A small network was shown many inputs. Here are its activations along a few directions, one row for each input.
Each table varies a few parts of the input and shows all the possible inputs, shuffled.
Descriptions start from the smaller parts, as in this example, which fits no table here: line(6) and (point or (values(2) and ring(5)) or ring(11)).
Shared parts are said once, and a part with two or three values counts as separate values.
In the rows, zero is written as 128.

Other details of the inputs vary at random and push rows far along two fixed directions, the same in every table; ignore that.
These rows show it; all are for the same input, with only those details redrawn:
[124 126  88 134 106 157 121 126 151 123 134]
[145 115 155 127 251 189 140 135 249 131  88]
[100 134 142 127 113 120 137 136 154 138 148]

Rows:
R1: [119 124 160 128 119 107 133 128 113 121 111]
R2: [159 144 110 144 102 153 104 133 120 120 115]
R3: [135 121 165 118 111 119 141 140 110 136 109]
R4: [120 122 142 126 154 101 131 160 105 125 153]
R5: [100 134 142 127 113 120 137 136 154 138 148]
R6: [162 144 101 139 116 149 140 137 105 109 110]
R7: [119 138 162 140 117 110 118 122 118 129 119]
R8: [158 139 103 151 117 153 132 122 109 127 114]
R9: [112  97 149 110 142 101 110 149 110 128 138]
R10: [114 111 142 124 144 105 110 125 117 163 148]
R11: [118 125 135 132 153 102 127 134 113 160 153]
R12: [144 128 170 114 112 110 135 123 118 122 125]
R13: [122 135  87 137 121 154 134 120 131 114 125]
R14: [114 120 138 109 124  91 138 130 141 131 120]
R15: [105 142 137 112 154 115 118 138 102 152 152]
R16: [118 129 145 105 125  95 139 111 143 115 133]
R17: [122 131  91 137 110 157 116 122 142 117 132]
R18: [115 115 148  90 145 113 115 120 107 140 154]
R19: [123 151 156 148 127 107 135 131 114 126 124]
R20: [168 113 114 130 108 150 130 105 113 115 117]
R21: [134 105  94 112 108 151 135 106 144 109 130]
R22: [102 140 139 125 132 118 168 137 130 120 141]
R23: [127 121  85 114 117 133 123 116 134 106 105]
R24: [118 146 159 154 118 120 124 125 121 135 135]
R25: [116 125 144 131 151 100 112 153 110 134 151]
R26: [128 121 145 107 123  88 138 116 146 125 135]
R27: [128 123 166 131 121 114 140 105 115 121 131]
R28: [140 148 161 138 119 119 143 143 111 141 122]
R29: [112 112 151 123 140 102  95 144 114 137 147]
R30: [167 138 104 141 114 154 145 140 102 116 112]
R31: [155 134 112 135 104 151 106 122 114 121 103]
R32: [118 121 139 133 142 106 109 136 123 163 160]
R33: [160 128 115 137 102 157 111 125 111 129 104]
R34: [139  93 155 107 252 185 155 130 236 124  69]
R35: [125 107  89  99 138 151  99 125  99 131 126]
R36: [109 139 135 108 158 116 135 145  98 143 154]
R37: [174 114 118 123 102 151 125 115 111 114 113]
R38: [152  91 100 116 133 134  93 125 111 106 140]
R39: [134 144 161 145 113 121 130 134 122 145 134]
R40: [122 122 133 127 157 103 145 141 109 151 155]
R41: [146 136  76 132 127 128 143 131 134 112 121]
R42: [153 112 108 132 109 153 131 119 108 122 101]
R43: [120 117  91 126 108 156 122 115 144 123 123]
R44: [135 145  77 130 128 134 144 125 130 102 120]
R45: [108 117 152 107 120 115 147 112 139 118 141]
R46: [130 127 163 116 113 113 136 137 112 128 108]
R47: [114 133 140 121 122  93 125 124 146 140 128]
R48: [118 149 155 154 130 116 142 122 111 132 128]
R49: [ 99 137 139 127 125 117 155 134 144 136 141]
R50: [128 127  81 130 120 154 156 131 135 110 130]
R51: [137 114 107 140 115 152 124 110 107 112 101]
R52: [153 127 111 143 108 155 116 114 113 130 109]
R53: [108 151 137 128 121 100 124 130 149 129 138]
R54: [105 138 141 113 141 118  99 140 112 155 160]
R55: [164 138 113 145 100 158 109 136 118 128 116]
R56: [159 147 104 143 113 149 122 130 110 118 108]
R57: [118 146 133 129 131  90 142 133 142 137 132]
R58: [119 143 137 130 119  94 123 135 152 139 140]
R59: [ 93 130 148 122 119 120 133 121 138 133 134]
R60: [161 136 100 147 120 153 150 129 104 118 116]
R61: [148 141 107 156 109 147 101 123 122 113 117]
R62: [114  98 140 112 145 103 125 130 113 155 140]
R63: [128 135  87 126 117 135 110 110 139 114 113]
R64: [ 93 116 146 110 121 118 147 127 134 125 126]
R65: [127 148 153 144 131 107 153 137 110 117 126]
R66: [132 147  79 134 125 133 127 118 135 111 118]
R67: [138 129 109 152 114 155 110 105 112 120 109]
R68: [128  99 146 110 144 101 125 116 118 149 155]
R69: [101 128 144 104 145 118 100 129 107 155 148]
R70: [117 121 148 132 139 104  94 156 120 137 158]
R71: [122 146 152 149 134 116 160 129 107 123 130]
R72: [158 117 112 133 111 141 116 103 115  98 113]
Describe the family of inputs behind these rows.
Answer: line(6) and (values(3) or line(4) or ring(5))
The inputs of R37 and R3 match in every part but the line(6) part. If R21 is changed in the same way as R37 into R3, which row does it become?
Answer: R34
The inputs of R19 and R72 match in every part but the line(6) part. If R13 is changed in the same way as R19 into R72, which row does it become?
Answer: R45
Change only the values(3) part in R29. List by row number the other rows that result.
Answer: R10, R69
Start at R41 and move only the line(4) part, one step at a time. The first step leads to R44. Which rows follow, in order?
Answer: R22, R50
Change only the line(6) part in R70. List by row number the other rows that result.
Answer: R4, R9, R25, R29, R38

Rows:
R73: [175 115 122 136 231 194 124 124 195 119  77]
R74: [128 130 142 130 125 120 129 129 120 133 131]
R75: [106 121 127 117 135 118 123 135 126 141 150]
R76: [128 127 145 124 125 118 128 130 116 129 127]
R77: [124 133 142 127 117 120 141 126 128 127 125]
R78: [111 120 125 114 137 109 121 132 126 136 149]
R79: [129 126 144 127 125 119 128 129 119 131 129]
R80: [123 138 139 132 125 120 131 131 123 131 131]
R81: [124 136 138 133 122 120 135 133 127 129 129]
R82: [126 135 140 131 120 121 136 132 129 128 131]
R83: [126 134 141 129 118 120 139 129 129 129 127]
R84: [105 119 131 115 128 114 118 128 138 137 145]
R85: [122 138 138 133 123 120 134 132 125 130 129]
R86: [165 119  19 143  62 181 105 102  91  92 112]
Describe the family of inputs behind these rows.
Answer: values(3) or line(11)

Rows:
R87: [118 126  56 134  76 147 113 121 106 119 151]
R88: [ 79 149 181 124 130  74 138 149 148 154 162]
R89: [123 122 130 126  70 110 102 117  83 130 139]
R90: [108 177 171 156  71  94 167 141 109 133 137]
R91: [144 125  91 128 107 130 116 122  88 114 129]
R92: [193 148 116 170 184 199 133 131 155 113  70]
R93: [157 113  78 130 164 175 111 124 127 123 111]
R94: [122 122  89 124  46 129 118 110 100 116 137]
R95: [ 94 133 195 115 142  74 146 146 107 150 151]
R96: [113 124 170 116  89  87 136 133  88 139 149]
R97: [175 117  41 147 161 194  80 126 140 115 106]
R98: [ 94 130 218 117 188  88 144 151 144 163 152]
R99: [136 124 151 118 204 142 150 128 188 119 100]
R100: [113 137  91 135  66 108  98 135  69 140 171]
R101: [181 110 101 132 194 175 116 116 155 109  83]
R102: [128 120 197 115 209 124 162 132 201 133 102]
R103: [175 109  44 137  90 169 101 109  90 101 112]
R104: [126 116 201 110 205 131 161 134 201 134 102]
R105: [ 79 138 186 113 130  75 161 141 133 143 152]
R106: [ 98 142  81 132  54 109 113 130  96 133 172]
R107: [134 114 165 120 190 153 129 117 199 126  93]
R108: [127 120 128 122  70 112 113 120  81 130 140]
R109: [157 113  36 132 151 200 115 113 154 106 102]
R110: [ 97 140 154 120  81  73 149 126 110 129 150]
The inputs of R110 and R101 match in every part but one. If R102 is changed in the same way as R110 into R101, which row does it become?
Answer: R103
Describe the family of inputs behind these rows.
Answer: values(2) and (point or line(11))
Change only the values(2) part in R92. List by row number the other rows that result.
Answer: R90
Change only the values(2) part in R100. List by row number the other rows that result.
Answer: R106
